array([[ 0.819,  1.720,  1.464, -5.756, -2.195],
       [ 0.930,  2.150, -0.131, -3.297, -3.977],
       [-4.848, -0.476,  2.418,  1.201, -0.024]])
2.150

array([[-0.138,  2.967,  3.325,  1.488,  4.643],
       [-0.285,  2.352,  3.319,  2.036,  4.716]])
2.967

array([[-5.331, -0.358, -5.738,  3.715, -3.570, -2.048],
       [-2.610, -5.585, -3.290,  1.170, -6.225,  4.199]])
-0.358

array([[ 3.837,  3.704, -4.333,  0.767, -4.568,  0.011, -0.722],
       [ 4.464, -2.488, -0.200,  2.151, -2.750, -2.546,  0.525],
       [ 2.690, -1.817,  1.180, -3.469, -2.626,  1.157, -0.160]])
-2.488

array([[-1.630,  1.391, -0.476,  2.504,  1.485,  0.227],
       [-2.163, -4.413,  4.573,  0.501,  3.346, -3.422]])
1.391

array([[ 2.856, -0.520,  0.006,  0.342, -5.822, -1.221,  1.728],
       [ 1.904, -1.316,  0.976, -1.038,  1.179, -2.704,  1.465]])
-0.520

array([[-3.209,  2.340,  1.450,  5.928, -0.257, -4.161,  3.482],
       [-0.425,  4.262, -1.891, -1.843, -1.460, -2.377, -2.117],
       [ 0.118, -6.121,  2.271,  4.683,  0.505, -2.678,  1.513]])
4.262

array([[ 3.808,  2.163,  3.839,  5.062],
       [-5.226, -0.623,  1.672,  0.651]])
2.163

array([[-0.397,  2.640,  1.078,  4.446,  2.572,  4.417, -0.988],
       [ 0.426, -3.508,  0.209,  0.247,  1.410,  1.355, -1.410],
       [-2.135,  1.260, -0.519,  3.771,  2.660,  5.724, -1.802]])
-3.508

array([[ 4.396, -1.422,  0.200,  2.565],
       [-2.175, -0.105,  0.788, -1.886],
       [-0.337, -0.457,  0.929,  4.843]])
-0.105
---
-650,-566,-102,373,112,686,-488
-583,-654,-580,-604,-685,-681,-478
-602,-582,-542,389,175,549,-483
⇒ -582

170,83,31,102
81,106,176,230
84,160,187,88
⇒ 160

395,403,149,586,770,665,823
777,477,568,597,446,770,855
223,837,76,632,209,746,763
⇒ 837

34,36,55,53,50,36
58,53,32,41,55,59
74,58,3,26,45,67
⇒ 58

-198,-31,808,-762,-523,126
256,318,-327,928,-521,-908
-16,-233,163,-407,156,283
⇒ -233

82,45,189,88,42,135,79
74,34,179,90,33,133,69
83,44,192,85,49,138,87
⇒ 44
---
[ 2.375  1.545  5.309 -2.193] -> 2.375

[[-0.337  0.332 -1.803 -2.701  0.912 -0.706 -3.079]
 [ 1.659 -0.535  2.713  4.911 -0.736  0.037  4.883]
 [ 0.976  0.659  1.845  2.148  2.322 -1.632 -2.634]] -> 0.976

[-0.361 -2.375 -0.610 -4.792  2.464  1.470 -0.726] -> -0.361

[ 6.152 -3.618  1.599  2.179  2.362 -6.125 -0.559] -> 6.152

[ 4.520 -5.892  3.315 -5.719] -> 4.520

[-4.647 -3.375  4.504 -2.117] -> -4.647

[ 4.279 -6.074  0.078 -2.761  3.921 -1.205] -> 4.279

[-4.541  0.130 -1.431  2.475] -> -4.541
---
[ 1.788  2.358  4.372 -0.189  5.051] → 5.051, -0.189

[[-2.730  4.553 -5.953  5.279  2.442]
 [-1.388  2.309 -3.119  2.452  1.216]] → 5.279, -5.953

[[ 2.666 -3.876 -1.765 -0.560]
 [ 0.920  1.457 -1.903  0.906]
 [-3.439  4.841  1.800  0.221]] → 4.841, -3.876

[[ 1.615 -0.038  0.001  4.498]
 [ 2.154  1.298  5.847  5.223]] → 5.847, -0.038

[4.682 0.623 2.142 4.334 1.938] → 4.682, 0.623

[-0.083 -2.050  1.585 -5.068 -1.226 -3.109] → 1.585, -5.068

[ 1.874  2.186 -5.089 -5.006  2.371  0.453] → 2.371, -5.089

[4.677 4.489 0.000 4.372] → 4.677, 0.000
---
-2.795  -2.641  1.633  3.180  -4.126  1.771  1.780
4.178  -5.190  2.911  1.041  5.529  5.099  0.249
-4.613  1.439  -5.031  -5.455  2.984  1.924  -2.476
=> -5.031

4.029  -3.273  -3.651  -3.681  -5.029  5.454
-0.566  4.051  -1.423  2.477  -4.934  -0.539
4.758  3.641  -4.223  3.151  5.608  -4.432
=> -4.223

-3.391  0.066  0.287  -6.075
3.080  -4.637  0.988  0.987
-1.893  1.489  1.816  3.783
=> 1.816

-0.140  -0.121  -0.341  -0.393  -0.203
-1.453  2.685  2.286  -2.043  0.261
-2.299  -3.473  -3.428  5.250  -1.475
=> -3.428

2.715  -5.605  -1.060  2.279
2.574  0.002  -5.001  -2.243
-0.408  -0.736  -1.479  -0.708
=> -1.479

-4.961  1.010  -3.197  2.609
1.143  0.658  0.315  1.169
2.015  -2.155  -4.793  4.459
=> -4.793

-0.440  1.455  -0.102  1.201  1.045  -1.218
-0.052  -0.684  1.525  0.440  0.497  0.204
-1.754  1.728  -4.208  -5.113  -5.274  3.887
=> -4.208
---
array([ 1.231,  1.453,  6.098, -1.928]) ==> 6.098

array([[ 4.676, -1.996, -3.895, -2.054,  2.342, -0.053,  1.369],
       [ 4.968, -1.912, -4.984, -2.938,  1.597,  0.162,  2.005]]) ==> -0.053

array([ 1.008,  5.355,  1.472,  0.385, -4.670]) ==> 0.385

array([ 1.738, -0.551, -2.331,  3.224,  4.660, -1.094]) ==> 4.660

array([[-0.122, -0.030, -0.230, -0.284, -0.465, -6.273,  0.274],
       [ 0.232,  0.000, -0.046,  0.036, -0.530, -1.085,  0.028]]) ==> -6.273

array([[-0.368, -4.910,  0.616,  0.458, -0.674],
       [-2.234, -0.112,  0.026, -0.891, -1.087]]) ==> 0.458

array([[ 5.967,  0.068,  1.305,  1.295],
       [-5.783, -2.111, -1.867, -1.396],
       [-1.933, -2.175, -0.489, -3.406]]) ==> 1.305

array([-2.222,  1.061, -1.819, -0.539,  4.913]) ==> -0.539

array([ 3.302, -5.088, -1.908,  0.388, -0.216,  0.633, -0.739]) ==> 0.633
---
1.598  1.930  -2.594  5.431  -3.442  -4.221  -4.893 -> 1.598

-3.672  -0.510  -4.171  -3.487  -0.082
-4.046  -0.392  -4.971  -3.853  0.493
-> -0.392

5.091  0.671  -2.292  -0.215  -0.674  -5.676 -> -0.215

-2.999  -0.359  -0.472  5.499  3.184  5.207 -> 3.184

-0.314  -5.029  3.113  -5.605 -> -5.029

-3.211  3.176  -3.167  3.470
4.786  5.559  4.501  3.151
-> 4.501

-0.565  -1.272  -5.859  0.616  3.764 -> -0.565

0.664  -1.732  -1.076  -2.319  1.329
1.834  -2.482  -2.963  -0.706  -5.387
-> 0.664
---
[[ 24  14 -24  29  12 -12]
 [  2   3  17 -31  -6  12]
 [  3  15  -2   9  -3  -4]] → -4

[ -2  13 -37  22  26 -20] → -20

[9828 9688 4649 1127] → 1127

[[ -2  14  25 -39  35  41 -15]
 [  8  -8 -12  28 -17   0  10]] → 10

[220 102  33  45] → 45

[[803 710 376 769]
 [237 682 785 287]] → 287

[[ 92 184  57 144 131  76  77]
 [146  72 150 165 169 181 163]
 [174  87 185 120  98 212 114]] → 114

[[788 222 836 213 459 548]
 [826 219 820 158 429 555]] → 555
